These are the activations of a small neural network, seen along a few directions. Each row is one input.
Each table varies a few parts of the input and shows all the possible inputs, shuffled.
A made-up example of a description, with smaller parts first: one of 6 places along a line, together with either a single point or one of 9 places along a line or (one of 2 separate values, together with one of 8 places around a ring).
Shared parts are said once, and a part with two or three values counts as separate values.
In the rows, 128 means zero.

Other details of the inputs vary at random and push rows far along three fixed directions, the same in every table; ignore that.

Table:
R1: [134 153 118  66  91 141 132 119 136 117 109]
R2: [123 106  83 144 100 156 106  60 124 141 172]
R3: [ 95 135 178 134 206 109 142 163 130 144 123]
R4: [148 147 115  74 106 131 155 108 138  83 119]
R5: [107 169 123 110 206 145 115  94 124 123 149]
R6: [157 107 162 137  53 124 151 191 140  95 101]
R7: [132 146 116  68  86  99 122 115 118 110 107]
R8: [ 99 143  86 110 190 147 113  93 124 116 129]
R9: [132 165 128  73  88 141 134 121 120 104 120]
R10: [127 159 130  67 100 102 140 113 113 103 115]
R11: [143 156 139  85  87 133 127 102 141  93 126]
R12: [119  81 150 191  88 112 116 130 133 162 144]
R13: [108 155  95 115 195 137 108  92 130 115 128]
R14: [133 163 110  77  99 135 141 121 113  88 113]
R15: [100 105 149 149 172 110 122 157 133 157 122]
R16: [166 131 154 134  72 109 147 199 145 122  84]
R17: [130 134 142 161 193 122 143 169 130 130 128]
R18: [131 111  85 147 110 151 108  57 131 145 174]
R19: [119 127 151 140 188 144 141 169 131 142 138]
R20: [143 138 114  76  87 138 149 110 133  83 118]
R21: [135  79 134 196  74 143 110 141 133 152 152]
R22: [102 116 157 148 169 111 136 162 121 150 131]
R23: [136 117  88 158  88 142 100  55 128 145 170]
R24: [148  75 121 226  61 129 110 140 128 145 146]
R25: [110 102  89 151 113 119 101  55 115 139 168]
R26: [123  64 129 204  63 115 109 123 124 168 153]
R27: [162 128 163 118  63 123 147 197 150 137  95]
R28: [132 119 126 162 172 131 146 164 125 138 135]
R29: [136  66 128 206  81 105 108 137 118 158 155]
R30: [163 125 184 119  85 117 156 190 109 122  80]
R31: [100 145  79  97 210 151 124  86 125 120 134]
R32: [148 172 123  81  87 128 136 107 127 113 125]
R33: [123 114 158 142 207 132 128 152 121 146 101]
R34: [109 109 149 144 178 104 124 160 132 148 119]
R35: [ 97 118 162 142 186 109 127 156 140 157 115]
R36: [115 146 151 149 218 127 138 169 129 117 125]
R37: [132  86  89 169  90 147 100  42  97 149 150]
R38: [150 146 184 115  94 119 137 202 153 123  86]
R39: [130 126 149 151 170 136 142 167 134 151 140]
R40: [145 154 103  75 102 127 144 126 133 105 101]
R41: [126 160 128  68 102 141 126 124 137 109 104]
R42: [138 158 104  73 104 135 149 120 113  94 118]
R43: [124 137 158 144 202 130 126 166 154 148 121]
R44: [132 112  68 166 107 139 105  51 123 132 166]
R45: [ 95 152 109  96 217 115 120  88 106 121 150]
Each input here is: one of 3 separate values, together with either a single point or one of 4 places along a line or (one of 2 separate values, together with one of 5 places around a ring).
Q: Changing only the choice among 3 separate values turns R39 into R27. The same change can be made to R36. Which row results?
A: R13
Q: Which other rows does R43 become when the choice among 2 separate values takes its other values? List them by row number.
A: R16
Q: A walk changes only the place on the line of 4. It starts at R29 and steps to R25. List the rest of the walk in order.
A: R26, R12

Table:
R46: [118 151 138  69 117 106 119  74 130 113 101]
R47: [153 159 165 119  75 113 147 190 113 135 101]
R48: [135 123 178 111  50 104 145 162 124 125 128]
R49: [122 119 145 175 178 112 125 171 121 149 101]
R50: [126 103 145 152 166 176 136 191 160 153 110]
R51: [116 102 154 166 192 122 150 184 102 134 122]
R52: [134 143 145  71  84 115 125  69 111 121 113]
R53: [117 185 163  44 138 116 132  94 128 109 123]
R54: [180 126 152 135  56 133 139 169 145 108  87]
R55: [151 136  96  83  99 144 152  95 137  78 122]
R56: [133 171 128  65 139 125 139 109  97 103  95]
R57: [ 99 157  95 117 217 116 113 120 128 124 142]
R58: [ 87 111 183 108 230 136 137 187 158 168 105]
R59: [152  96  68 200  32 165 106  79 112 149 193]
R60: [146 119 142 112  80 101 158 184 118 100  90]
R61: [151 122  84 188  65 167  97  75 118 156 175]
R62: [109 163 129  60 128 101 119  97 150 103 128]
R63: [135 124  79 160 127 153 101  99 147 127 167]
R64: [115 140 121  80  76 106 129  91 134 113 146]
R65: [ 99 134  94 100 219 150 117 125 123 167 120]
R66: [151  83 150 186 134 154 150 165 128 124 139]
R67: [157  93 152 199 114 158 126 156 124 139 130]
R68: [114 119  80 145 163 115 104 100 111 128 127]
R69: [ 91 149 128 127 183 119 106  81 141 153 147]
R70: [140 103 186 112  63 102 150 156 117 115 106]
R71: [132 115  76 162 121 157 123  93 139 130 181]
R72: [105  78  96 149 111 114 108  67 117 144 160]
R73: [123 113 143 185 151 122 143 189 109 153 143]
R74: [ 93 176 114 116 235 126 115 115 125 133 130]
R75: [128 123 182  91 116  87 145 166 149  99  81]
R76: [106 123  75 159 135 124 117 108 111 142 163]
R77: [157  78 125 200 112 137 120 165 150 129 126]
R78: [148 188 110  80 117 148 129  98 148  99 123]
Q: Changing only one part turns R62 into R57. The same change can be made to R69. Which row results?
A: R74
Q: What is each input in this table made of?
A: one of 3 separate values, together with either a single point or (one of 2 separate values, together with one of 5 places around a ring)
Q: Which other rows does R64 become when the choice among 2 separate values takes its other values? List them by row number.
A: R72
Q: List by row number the other rows that have the choice among 3 separate values in common with R59.
A: R50, R54, R55, R61, R63, R66, R67, R71, R77, R78

Table:
R79: [126  89 113 184 140 120 108 119 124 149 135]
R80: [155 156  84  98  88 148 129  98 140  93 125]
R81: [ 95 125 127 120 189 135 120 123 137 144 143]
R82: [145 118 142 150  73 109 142 183 113 127 104]
R83: [166  96 148 175   8 109 140 167 113 141 124]
R84: [111 133  96  74 146 141 126  68 117 107 133]
R85: [129 123 173 101 143 114 165 193 138 105 106]
R86: [137 138 125  80  89 126 129  83 123  93 119]
R87: [136 139 180 105 149 108 150 183 155 120  79]
R88: [162 109 132 149  75 151 150 185 147 121 121]
R89: [133 144 123  86  85 121 132  88 121  90 130]
R90: [110 113 114 179 138 126 105 137 116 173 138]
R91: [136 152 195 100 147 113 154 191 141 126 105]
R92: [129  77 119 209  69 134  96 105 123 172 147]
R93: [118 156 115  85 147 140 121  68 115 128 130]
R94: [127 151 170 106 147 104 154 200 131 117  98]
R95: [109 139 140 129 190 125 127 124 122 136 152]
R96: [107 139  99  79 139 144 119  69 126 127 130]
R97: [136 143 117 138 199 167 132 126 135 119 152]
R98: [104 135 121 131 192 110 118 119 136 133 141]
R99: [128 141 192 106 147 105 154 183 150 105 112]
R100: [142 106 114 191 140 160 119 126 143 132 160]
R101: [119  98 113 186 139 114 115 125 124 145 143]
R102: [140 135 117 105  21 122 109  86 127 122 131]
R103: [131 162 107  77  91 129 125  95 112 122  98]
R104: [113 106 113 179 139 118  95 118 134 169 146]
R105: [107  93 115 169 136 125 120 132 127 160 157]
R106: [146 148 117  76  89 129 133  83 109 108 121]
R107: [129 144  98 142 195 163 127 135 129 124 139]
R108: [114 130 121 131 190 130 126 128 110 130 120]
Q: What is each input in this table made of?
A: one of 5 separate values, together with either a single point or one of 5 places around a ring
Q: Changing only the choice among 5 separate values turns R84 into R79. The same change can be made to R88. Which row results?
A: R80
Q: Which other rows does R103 become when the choice among 5 separate values takes its other values? List them by row number.
A: R87, R92, R93, R96
Q: A walk changes only the place on the ring of 5. It starts at R90 and steps to R103. List the rest of the walk in order.
A: R108, R82, R94
